A small network was shown many inputs. Here are its activations along a few directions, one row for each input.
In each table, some parts of the input vary, and every possible input appears once, in random order.
A made-up example of a description, with smaller parts first: line(4) and (point or ring(9) or (values(2) and ring(8))).
Shared parts are said once, and a part with two or three values counts as separate values.

Other details of the inputs shift rows strongly along two fixed directions, in all tables alike. That doesn't count.

Table:
row 1: 16; 7; 21; -30; 9; -15; 1; 11; -6; 42; -23; 0; -4
row 2: -18; 20; 2; 0; 10; 4; 2; 25; 22; 5; 19; 40; -10
row 3: 26; 14; 22; -19; 8; 6; 2; -8; 1; 22; 0; 3; 14
row 4: 17; -19; -9; -3; -13; -6; -4; -20; -16; -18; -3; -37; 9
row 5: 10; -20; -16; -13; -14; -3; 6; -17; -17; -17; -12; -34; 7
row 6: 15; -19; -5; -4; -16; -8; -5; -28; -14; -18; -4; -35; 6
row 7: 23; 12; 16; -28; 11; 9; 12; 2; 2; 19; -6; 4; 13
row 8: -20; 16; 9; -1; 11; 3; 1; 18; 16; 3; 20; 47; -16
row 9: -23; 23; 6; 10; 7; -3; -6; 20; 2; 10; 34; 37; -3
row 10: -13; 22; 9; 8; 8; 2; -8; 14; 19; 9; 25; 38; -9
row 11: 14; 16; 29; -23; 28; 1; 17; -7; -7; 27; -25; -4; 9
row 12: -23; 22; 12; -4; 7; 4; 1; 18; 13; 4; 21; 39; -16
row 13: -23; -13; -25; 22; -20; -6; -6; 4; 20; -35; 5; 10; -17
row 14: 19; -19; -9; -3; -13; 0; -6; -18; -13; -18; -6; -40; 2
row 15: -17; -10; -28; 37; -26; -4; -11; 7; 9; -25; 10; 9; -4
row 16: 20; 14; 10; -25; 7; 14; 12; 0; -4; 26; -9; 6; 14
row 17: 17; -20; -10; -6; -19; -1; 5; -18; 2; -20; -19; -24; 6
row 18: 25; 15; 11; -20; 15; 10; 1; -3; -3; 27; 3; -1; 12
row 19: 12; -17; -16; 1; -18; -3; -4; -23; -22; -12; -5; -34; 10
row 20: 17; 15; 16; -35; 15; 13; 11; 1; -12; 24; -3; -2; 5
row 21: -24; -16; -31; 24; -19; -1; -5; 7; 4; -30; 5; 12; -16
row 22: -10; 21; 8; 12; 5; 1; -5; 22; 17; 8; 24; 38; -1
row 23: -15; 18; 3; 11; 12; 3; -7; 22; 7; 10; 29; 42; -8
row 24: 20; -17; -16; 6; -17; -1; -4; -13; -6; -13; -9; -28; 12
row 25: 17; -23; -7; 3; -19; -26; -14; -7; -12; 4; -28; -36; -6
row 26: 11; -20; -3; 15; -1; -10; 4; -22; -10; -9; -23; -40; 6
row 27: -24; -9; -26; 32; -23; -2; -14; 5; -1; -25; 16; 3; -13
row 28: -12; 17; 8; 9; 13; 2; -8; 21; 10; 7; 29; 39; -10
row 29: -19; 23; 15; 7; 6; 1; -8; 15; 11; 6; 30; 36; -13
row 30: 23; -24; -8; -2; -11; -1; -7; -26; -9; -18; -9; -30; 1
row 31: -16; -11; -26; 32; -17; -6; -14; 7; 16; -31; 15; 5; -12
row 32: 16; 13; 20; -36; 15; 5; 12; -3; -10; 19; 1; -1; 10
row 33: 22; 13; 9; -32; 16; 12; 10; -1; -2; 25; -7; 0; 9
row 34: 12; 15; 13; -32; 10; 9; 12; -5; -17; 25; -2; 1; 11
row 35: -17; 19; 1; 4; 4; 4; 4; 27; 16; 8; 16; 42; -2
row 36: 15; 8; 28; -8; 26; 6; 10; -5; -7; 36; -8; -9; 15
row 37: 8; 11; 32; -28; 26; 7; 11; -3; -2; 30; -21; -6; 15
row 38: 20; -17; -22; 4; -16; 4; -6; -20; -9; -10; -12; -32; 7
row 39: -33; -14; -9; 42; -11; -13; -14; 6; 12; -27; 1; -2; -6
row 40: -28; -9; -11; 47; -8; -19; -8; 4; 8; -30; -1; 1; -13
row 41: 11; 13; 26; -21; 29; 3; 20; -6; -6; 32; -21; -5; 9
row 42: -27; -13; -23; 20; -19; -5; -5; 11; 9; -37; 10; 4; -19
row 43: -29; -11; -29; 23; -23; -1; -5; 9; 2; -30; 8; 7; -17
row 44: 20; 15; 7; -29; 12; 15; 10; -3; -4; 27; -9; 2; 9
row 45: -29; -13; -19; 18; -22; -13; -4; 0; 7; -37; 11; 8; -15
row 46: 13; 19; 33; -13; 26; 1; 1; -5; -5; 27; -14; -6; 14
row 47: 21; -22; -18; 2; -13; 4; -6; -22; -17; -11; -11; -31; 5
row 48: 19; -26; -14; -12; -8; 2; 4; -16; -8; -21; -17; -30; 1
row 49: 8; -26; -1; 13; -5; -1; -2; -17; -6; -6; -19; -43; 12
row 50: 20; 15; 16; -23; 14; 10; 1; -3; -14; 25; 6; -5; 8
row 51: -35; 14; 16; 12; 18; 4; 5; 27; 19; 18; 10; 35; -5
row 52: -37; -12; -14; 32; -10; -13; -6; 8; 13; -33; -11; 4; -11
row 53: 6; -29; -6; 3; -2; -1; 12; -17; -8; -7; -30; -39; 8
row 54: -20; 16; 1; 1; 12; 5; 2; 25; 10; 7; 20; 44; -12
Each input here is: values(2) and (point or ring(6) or (line(4) and line(5))).
Changing only the values(2) part turns row 19 into row 34. The same change can be made to row 50. Which row results?
> row 20
Changing only the values(2) part turns row 27 into row 43. The same change can be made to row 31. Which row results?
> row 2
Which other rows does row 29 become when the values(2) part takes its other values? List them by row number.
> row 12
Which other rows does row 30 become when the line(5) part takes its other values? List them by row number.
> row 3, row 6, row 10, row 29
Which other rows does row 49 become when the ring(6) part takes its other values? List them by row number.
> row 26, row 36, row 39, row 40, row 46

Table:
row 55: -6; 9; 19; -9; 11; 0; 8; 2; 6; 12; -10; 8; 2
row 56: 38; -2; 0; -32; -2; 14; 9; -23; -15; 5; -10; -29; 20
row 57: -11; -29; -29; 4; -24; -10; 0; -3; -6; -30; -11; -21; -11
row 58: 21; 10; 20; -43; 20; 10; 15; -3; -4; 21; -11; -1; 3
row 59: 14; 13; 25; -26; 21; 9; 15; -6; -3; 28; -21; -9; 16
row 60: -22; 17; 2; 21; 4; 5; -9; 19; 12; 1; 32; 32; -2
row 61: -4; -27; -22; 20; -23; -16; -7; -6; 4; -23; -26; -25; -7
row 62: 20; 11; 24; -12; 26; 8; 9; -9; -10; 32; -11; -9; 17
row 63: -21; 16; 6; 16; 6; 0; -12; 15; 10; -2; 33; 33; -13
row 64: -39; 14; 8; 17; 9; -7; -1; 22; 19; -5; 10; 38; -19
row 65: -28; 11; 0; 2; 3; 1; 4; 24; 20; -4; 16; 40; -13
row 66: -4; 10; 18; -15; 12; -4; 7; 4; -9; 23; -12; 1; 0
row 67: -14; -28; -25; 24; -16; -4; 2; -10; 2; -31; -23; -23; -5
row 68: 9; -24; -25; 23; -27; -9; -19; -9; -2; -22; 0; -26; -3
row 69: 0; -22; -35; 15; -25; 4; -2; -13; -3; -36; 1; -14; -3
row 70: 13; 11; 27; -13; 19; -5; 3; -4; -16; 32; -6; -10; 10
row 71: -8; -29; -33; 12; -18; 3; 5; -5; 2; -34; -14; -17; -7
row 72: 5; -24; -25; 21; -17; 4; -8; -17; -7; -26; -1; -29; 2
row 73: 29; 18; 17; -38; 13; 12; 7; -11; -10; 18; 5; 2; 7
row 74: 3; -24; -21; 14; -23; -8; -13; -14; -17; -22; 2; -34; -2
row 75: -33; 12; -6; 10; 2; 4; 5; 30; 22; -6; 18; 43; -11
row 76: 24; 8; 5; -31; 0; 4; 3; -11; -20; 15; 3; -10; 8
row 77: -33; 13; 11; 31; 8; -9; -6; 20; 17; 0; 21; 35; -7
row 78: 0; -27; -10; 23; -10; -14; -7; -19; -4; -29; -14; -34; -2
row 79: 20; 12; 28; -14; 24; 6; 8; -8; -7; 30; -10; -13; 21
row 80: 13; 9; 17; 2; 11; -7; -4; 4; 0; 28; -5; 1; 6
row 81: 13; 7; 5; -21; 6; 3; 4; 12; 5; 21; -6; 13; -1
row 82: 46; -3; -2; -29; -8; 5; -1; -18; -14; 13; -13; -24; 12
row 83: -27; 16; 4; 23; 1; 0; -12; 19; 15; -3; 36; 38; -8
row 84: -19; 19; -2; 6; -4; 3; -3; 16; 14; -6; 31; 42; -8
Changing only one part turns row 75 into row 60. The same change can be made to row 81. Which row results?
> row 68
Describe the family of inputs behind these rows.
> ring(5) and (values(2) or line(4))
Which other rows does row 66 become when the ring(5) part takes its other values? List them by row number.
> row 57, row 70, row 74, row 76
Which other rows does row 71 become when the line(4) part takes its other values? List them by row number.
> row 58, row 65, row 75
Which other rows does row 66 become when the values(2) part takes its other values? List them by row number.
> row 61

Table:
row 85: 21; -10; 21; -17; 18; -1; 12; -13; -11; 21; -30; -35; 15
row 86: 7; 27; 16; -13; 9; 5; -11; 12; 4; 21; 33; 36; -4
row 87: 6; 28; 12; -12; 13; 9; -7; 14; -1; 25; 35; 32; -2
row 88: -14; 28; 30; -2; 23; -8; 3; 20; 3; 37; 2; 26; 0
row 89: -1; -2; 18; 0; 10; -10; 5; -2; 1; 11; -17; -11; 7
row 90: 7; -10; -20; 8; -17; 6; -7; -11; -11; -16; 14; -13; 9
row 91: 26; -3; 0; -26; 1; 9; 10; -9; -5; 5; -17; -12; 8
row 92: 35; 0; 4; -26; -2; 5; -8; -13; -17; 13; 6; -16; 6
row 93: -13; 26; 16; -24; 14; 12; 9; 16; 10; 12; 15; 36; -5
row 94: -14; -26; -10; 23; -12; -18; -1; -3; -2; -18; -21; -26; -2
row 95: 22; -3; 2; -37; 4; 10; 14; -14; -14; 6; -14; -18; 7
row 96: -25; 9; -18; 28; -12; 2; -13; 19; 8; -14; 41; 34; -11
row 97: -33; 4; -22; 21; -14; -1; -6; 30; 23; -12; 17; 39; -18
row 98: -2; -21; -31; 8; -22; -2; 0; -1; -1; -28; -11; -11; -7
row 99: -10; -22; -11; 28; -10; -9; -5; -10; -4; -18; -17; -26; -6
row 100: -11; 27; 32; 6; 27; 2; 1; 12; 9; 31; 5; 29; -1
row 101: 12; -16; -23; 11; -23; -2; -14; -13; -4; -28; 14; -19; -3
row 102: 22; 1; 9; -45; 7; 15; 14; -13; -14; 12; -15; -19; 7
row 103: -5; -20; -24; 1; -19; -1; 4; -9; 1; -36; -7; -14; -6
row 104: 33; 4; 4; -19; 0; 15; 0; -21; -15; 8; 6; -18; 21
row 105: -4; 26; 12; -19; 17; 7; 12; 15; 10; 19; 13; 42; -5
row 106: 23; -2; 23; -18; 26; 5; 9; -16; -13; 27; -27; -31; 15
row 107: -41; 8; -1; 43; -2; -14; -11; 18; 18; -10; 12; 31; -14
row 108: 4; 31; 14; -7; 11; 12; -3; 11; 3; 20; 35; 34; 4
row 109: -24; -23; -10; 36; -9; -14; -3; 4; 14; -28; -10; -10; -6
row 110: 5; -16; -21; -1; -19; 3; -1; -4; 9; -18; -12; -11; -2
row 111: -4; -23; -30; 5; -19; -5; 4; -6; -2; -30; -8; -9; -9
row 112: -2; -18; -2; 19; 3; -5; -2; -12; 2; -14; -20; -27; 3
row 113: 18; -1; 16; -11; 11; -3; 4; -16; -15; 22; -25; -28; 11
row 114: -38; -4; -8; 41; -12; -22; -10; 14; 14; -21; 2; 13; -12
Changing only one part turns row 95 into row 103. The same change can be made to row 88. Which row results?
> row 114
Describe the family of inputs behind these rows.
> values(2) and (line(4) or line(5) or ring(6))
